These are the activations of a small neural network, seen along a few directions. Each row is one input.
In each table, some parts of the input vary, and every possible input appears once, in random order.
Descriptions start from the smaller parts, as in this example, which fits no table here: one of 4 places along a line, together with either a single point or one of 11 places along a line or (one of 3 separate values, together with one of 5 places around a ring).
Shared parts are said once, and a part with two or three values counts as separate values.
In the rows, 128 means zero.

Other details of the inputs shift rows strongly along three fixed directions, in all tables alike. That doesn't count.

Rows:
row 1: [ 85 155 128 142 114 144 101  90 147 107 135 162]
row 2: [109 117 120 110 157 153 133 117 150 144 161 149]
row 3: [110 112  99 122 158 158 140 127 131 158 155 153]
row 4: [100 152 104 114  94 110  75  89 121 158 139 166]
row 5: [190  26 167 163 158 196  80 141 140 144 127  95]
row 6: [112 114 126 115 163 142 136 128 141 149 161 156]
row 7: [110 119 122 115 164 149 142 133 137 158 159 157]
row 8: [170  59 149 156 146 192 101 124 147 134 133 101]
row 9: [138 203  98  92  85  76 172 134 108 111 103 100]
row 10: [100 134  95 110 148 145 147 126 138 158 166 160]
row 11: [ 89 125  91 100 168 112 128 107 150 139 161 161]
row 12: [ 89 157 135 136 117 132 110  97 149 112 142 168]
row 13: [112 225  88 102  79  75 169 134  88 118  95 129]
row 14: [120 161 100  79 140  56 193 157 121 118 130 111]
row 15: [103 158 115 130 119 129 151 135 113 127 129 143]
row 16: [107 111 119 111 168 132 129 116 151 139 160 155]
row 17: [ 88 157 122 134 110 140 110  95 148 112 146 160]
row 18: [165  97 133 112 152 109 157 161 124 129 122  86]
row 19: [ 94 124  94  93 159 115 131 111 153 141 167 159]
row 20: [120 148 166 185  87 138  93 126 115 100 100 147]
row 21: [187  84 115  85 137  92 133 139 107 157 111  66]
row 22: [ 82 151 112 131 118 114  96  93 148 110 140 165]
row 23: [173  81 143 124 168 122 159 156 121 123 104  74]
row 24: [118 126  75  91 165 145 118  89 145 153 149 143]
row 25: [107 175  86  83 133  57 200 169  98 133 123 127]
row 26: [ 91 154 125 141 107 129 102 119 136 129 145 171]
row 27: [166  99 134 122 149 115 160 176 110 142 118  90]
row 28: [118 104  85  79 150 109  97  87 138 169 154 143]
row 29: [142 171 201 213  35 127  90 136 107  70  68 114]
row 30: [178  85 150 130 158 132 162 179 110 140 114  84]
row 31: [125 150 171 172  82 141  96 113 136  91 109 134]
row 32: [125 142 165 173  84 124  86 111 136  88 107 132]
row 33: [110 215 143 134  63  58 163 137 107  63  78 110]
row 34: [105 188 174 201  41 113  81 120 108  76  84 151]
row 35: [121 157 156 174  75 154 104 124 122 106 112 134]
row 36: [109 115 125 114 164 136 133 121 147 143 161 154]
row 37: [179  29 164 181 164 197  77 143 127 149 116 107]
row 38: [180  38 177 168 164 188  91 129 144 129 119  97]
row 39: [110 111 118 117 166 137 131 135 136 160 163 159]
row 40: [178  88 147 121 152 148 166 168 117 135 115  78]
row 41: [186  97 172 196  79 209  42  98 130 118  93 106]
row 42: [154 114 179 215  58 169  60  98 133  73  76  97]
row 43: [113 106 121 116 164 134 122 120 148 145 164 152]
row 44: [ 84 128  67  64 151 112  99  83 140 191 187 187]
row 45: [128 200 141 143  55  74 161 140 102  60  70  85]
row 46: [102 104 110 117 173 130 116 107 149 140 157 154]
row 47: [110 185 109  78 128  68 210 161 113 123 132 125]
row 48: [187 112 110 104 145 137 162 158 102 159 108  76]
row 49: [185  37 178 169 162 195  89 141 138 139 125 103]
row 50: [109 116 110 110 156 153 133 115 149 145 165 146]
row 51: [107 116 117 110 159 152 131 111 152 139 158 149]
row 52: [183  82 106  87 146  88 128 130 107 149  99  62]
row 53: [196 135 136  99 119  81 231 207  83 110  80  28]
row 54: [ 94 152 137 143 110 128 103 112 140 121 148 172]
row 55: [ 75 175 129 146 113 122 119 114 127 122 137 185]
row 56: [135 160 102  89 122  89 204 164 111 126 127 101]
row 57: [112 107 113 109 163 137 126 128 144 154 167 155]
row 58: [170  90 143 134 154 152 162 170 105 140 105  87]
row 59: [110 112 122 111 166 133 131 122 148 143 163 155]
row 60: [ 97 126  97  93 158 117 133 117 151 146 171 160]
row 61: [182  78 132 122 150 141 160 152 126 125 111  65]
row 62: [115 160 127 148  62 107  66  94 101 130  97 147]
row 63: [ 86 151 132 145 121 124  98  95 146 105 137 169]
row 64: [170 153 132 103 126  66 230 205  75 114  76  59]
row 65: [126 176 127 146  73 135  88  88 132 103 104 133]
row 66: [120 159 165 174  77 152 104 126 123 106 107 138]
Each input here is: one of 6 places along a line, together with either one of 2 separate values or one of 9 places along a line.
Q: Changing only the place on the line of 6 turns row 50 into row 17. The same change can be made to row 43. Which row results?
A: row 32
Q: Which other rows agree with row 55 in the place on the line of 6? List them by row number.
A: row 3, row 13, row 15, row 20, row 25, row 34, row 37, row 58, row 62, row 64
Q: Change only the choice among 2 separate values in row 24. List by row number the other rows that result.
A: row 52
Q: Change only the place on the line of 9 in row 35. List by row number the other rows that result.
A: row 7, row 10, row 26, row 27, row 29, row 30, row 39, row 66
Q: Change only the choice among 2 separate values in row 48. List by row number the other rows that result.
A: row 4
